These are the activations of a small neural network, seen along a few directions. Each row is one input.
In each table, some parts of the input vary, and every possible input appears once, in random order.
A made-up example of a description, with smaller parts first: one of 8 places around a ring, together with either a single point or (one of 2 separate values, together with one of 4 places along a line) or one of 11 places along a line.
Shared parts are said once, and a part with two or three values counts as separate values.
(in the rows, 128 means zero)

Other details of the inputs vary at random and push rows far along two fixed directions, the same in every table; ignore that.

Table:
x1: [112 132 110 137  87 140 112 106 164 176 187 116 170]
x2: [195 113 132 108 112  94 132 135  83  87  72 178  95]
x3: [109 176 128  94 122  92 127 112 164 143 180 152 194]
x4: [ 91 109 168 129 157 161 173 124 158  93 108 121 128]
x5: [165 112 112 148 126 107 144 130  60 127  82 120  73]
x6: [192 108 101 128 112 141 126 116  88 129  77 116  65]
x7: [170 133  66 145 102  57  70 119  61 179 139 115 151]
x8: [ 97 113 166 137 155 165 174 126 158  86 116 125 124]
x9: [100 118 165 141 159 176 165 129 158  87 116 132 120]
x10: [166 114 122 121 135 122 113 124  66 134  77 112  63]
x11: [ 78 114 178 127 135 167 170 122 136 132 124 112  91]
x12: [174 105 100 109 125 136 119 121  75 130  73 112  68]
x13: [ 73 121 157 141 151 168 170 146 142 144 111 131  89]
x14: [ 93 153 123 141 114 137  84 125 143 171 196 124 151]
x15: [102 147 126 133 119 122  97 139 156 138 173 115 202]
x16: [ 92 115 161 127 169 171 159 134 164  99 103 129 120]
x17: [ 96 140 108 132 137 115  84 126 177 138 171 123 183]
x18: [ 98 122 171 134 141 168 177 147 150  83 118 115 128]
x19: [106 111 156 136 118 196 175 117 162 132 121 123  92]
x20: [ 83 119 176 135 132 171 172 124 136 125 132 116  87]
x21: [102 141 107 133 100 151  96 115 150 166 194 124 164]
x22: [187  95 108 119 106 125 139 104  83 134  70 104  79]
x23: [174  99 106 111 114 125 133 111  68 124  77 104  76]
x24: [105 155 173  96 146 141 200 123 162  92 122 156 114]
x25: [ 93 127 116 144 124 108 121 134 143 189 193 122 172]
x26: [ 94 136 109 121 100 139  97 114 153 175 183 116 167]
x27: [181 127  60 139 124  64  64 137  73 190 147 122 144]
x28: [190 150 118  82 149  92 141 123  90 100  67 152  90]
x29: [110 181 127  95 124  95 120 115 168 146 177 156 189]
x30: [ 87 153 108 157 119 128  98 139 143 178 188 135 157]
x31: [195 129  88 102  84  35  68 121  85 138 130 167 178]
x32: [ 93 132 115 145 126 111 115 137 147 191 190 126 167]
x33: [ 97 122 160 137 163 176 159 135 162  88 115 133 114]
x34: [105 143 133 103 107 103  97 140 170 148 169 182 190]
x35: [105 141 138 106  97  95 105 133 168 145 171 178 194]
x36: [101 127 171 139 146 179 168 149 151  84 118 123 124]
x37: [ 81 124 161 156 141 173 177 141 136 132 124 135  89]
x38: [ 89 115 155 147 157 169 180 154 145 139 133 134  82]
x39: [ 92 118 173 128 147 159 172 137 160  94 106 112 125]
x40: [191 141  76 132 112  60  49 124  89 137 126 108 174]
x41: [ 93 123 167 124 155 174 161 155 156  96 105 119 124]
x42: [195 157 117  93 144  96 142 124  88  89  78 157  84]
x43: [ 98 132 114 152 121 112 123 137 143 182 201 126 167]
x44: [ 82 144 116 150 115 115 106 131 142 186 179 127 167]
x45: [ 91 121 153 137 159 165 157 136 173  82 116 128 102]
x46: [ 86 112 161 129 154 152 165 127 172  90 107 119 112]
x47: [ 99 145 101 129 104 152  90 122 153 167 192 124 158]
x48: [ 85 108 161 128 153 150 171 124 168  88 110 115 117]
x49: [ 89 111 154 122 122 186 178 121 146 121 128 116  93]
x50: [110 153 124 147 122 128  91 133 163 132 180 123 192]
x51: [187 124 116 133 142 118 115 140  87  85  70 116  90]
x52: [107 132 111 130  92 139 104 107 168 185 176 116 170]
x53: [ 92 117 173 126 144 164 176 144 150  91 110 111 132]
x54: [188 123 115 131 139 123 119 148  76  81  73 115  97]
x55: [191 117 127 104 117  95 126 141  87  88  71 179  88]
x56: [180 106 118 127 148 108 124 119  84  92  63 117 103]
x57: [166 112 128 125 126 114 121 117  64 131  79 109  66]
x58: [196 127  56 123  90  91  53 106  93 184 132 112 146]
x59: [184 110 108 138 143 108 120 121  91  77  75 119  88]
x60: [199 134  87 110  82  40  70 124  86 131 139 171 174]
x61: [102 150 120 132 132 124  85 139 168 145 167 119 192]
x62: [100 138 112 142 123 109 100 118 171 125 184 119 187]
x63: [199 153 122  97 139  95 148 117  84  88  79 156  90]
x64: [187 116 121 133 133 107 130 131  82  83  72 108 100]
x65: [ 86 124 175 139 137 182 162 126 137 126 132 124  83]
x66: [190 130  64 153 115  68  71 131  67 178 159 126 144]
Each input here is: one of 6 places around a ring, together with either one of 2 separate values or one of 4 places along a line or one of 5 places along a line.
Question: The inputs of x49 and x12 match in every part but the place on the ring of 6. If x8 is changed in the same way as x49 into x12, which row does it become?
Answer: x16
Question: A walk changes only the place on the line of 5. It starts at x66 and steps to x37. List the rest of the walk in order.
Answer: x65, x21, x19
Question: Change only the choice among 2 separate values in x3. List by row number the other rows that result.
Answer: x31
Question: Which other rows agree with x33 in the place on the ring of 6? List them by row number.
Answer: x6, x14, x30, x38, x42, x45, x47, x51, x54, x55
Question: Change only the place on the line of 4 in x50. List by row number the other rows that result.
Answer: x9, x36, x59

Table:
x67: [149 144 106 114 141  88  87 127 142 114 133 133 171]
x68: [138  83 108 133  66 115  96 115 122 170 142 123 157]
x69: [141  84 106 147  87 119  80 120 132 131 134  99 180]
x70: [129 112 203 113 171 170 220 141 130  40  37 125  61]
x71: [225  96  92 146 152 106 141 116  29  81  23  79  33]
x72: [146 143 108 100 119  84 103 122 131 153 140 156 147]
x73: [150 141  85 134 126 139  85 116 124 143 148  90 151]
x74: [110  95 172 135 154 187 236 124 112 109  59 111   7]
x75: [136 148 111  97 109  84 109 118 118 148 143 150 156]
x76: [128 104 185 122 178 175 212 145 142  39  31 147  56]
x77: [124 129 104 170 140 104  82 157 101 147 146 106 153]
x78: [130 121 101 166 148 104  88 137 105 147 153 101 151]
x79: [122 128 106 156 118 100  99 152  90 186 154 129 129]
x80: [ 38 145 195 115 127 178 192 134 204 128 181 172 150]
x81: [149 145 106 117 112  92 106 125 128 150 142 169 152]
x82: [ 39 146 193 129 148 182 175 139 215  90 174 148 174]
x83: [140 146  96 120  97 139  82 100 114 177 155 116 117]
x84: [ 15 120 181 154 150 185 184 145 188 174 188 134 124]
x85: [147 140  87 120 105 136 102 111 114 182 157 113 128]
x86: [227 108 113 100 152  82 136 125  38  48   4 118  63]
x87: [148 154 124 109 105  88 113 121 118 152 150 147 159]
x88: [ 44 146 187 130 147 181 172 148 227  87 174 150 165]
x89: [152 147 110 114 102  92 108 130 123 139 156 164 145]
x90: [143 147  94 134 118 143  66 105 124 137 146  92 140]
Question: The inputs of x88 and x89 match in every part but one. If x77 is changed in the same way as x88 into x89, which row does it become?
Answer: x79
Question: Describe the family of inputs behind these rows.
Answer: one of 2 separate values, together with either a single point or one of 5 places along a line or one of 6 places around a ring
Question: Change only the choice among 2 separate values in x76. List by row number the other rows that result.
Answer: x81
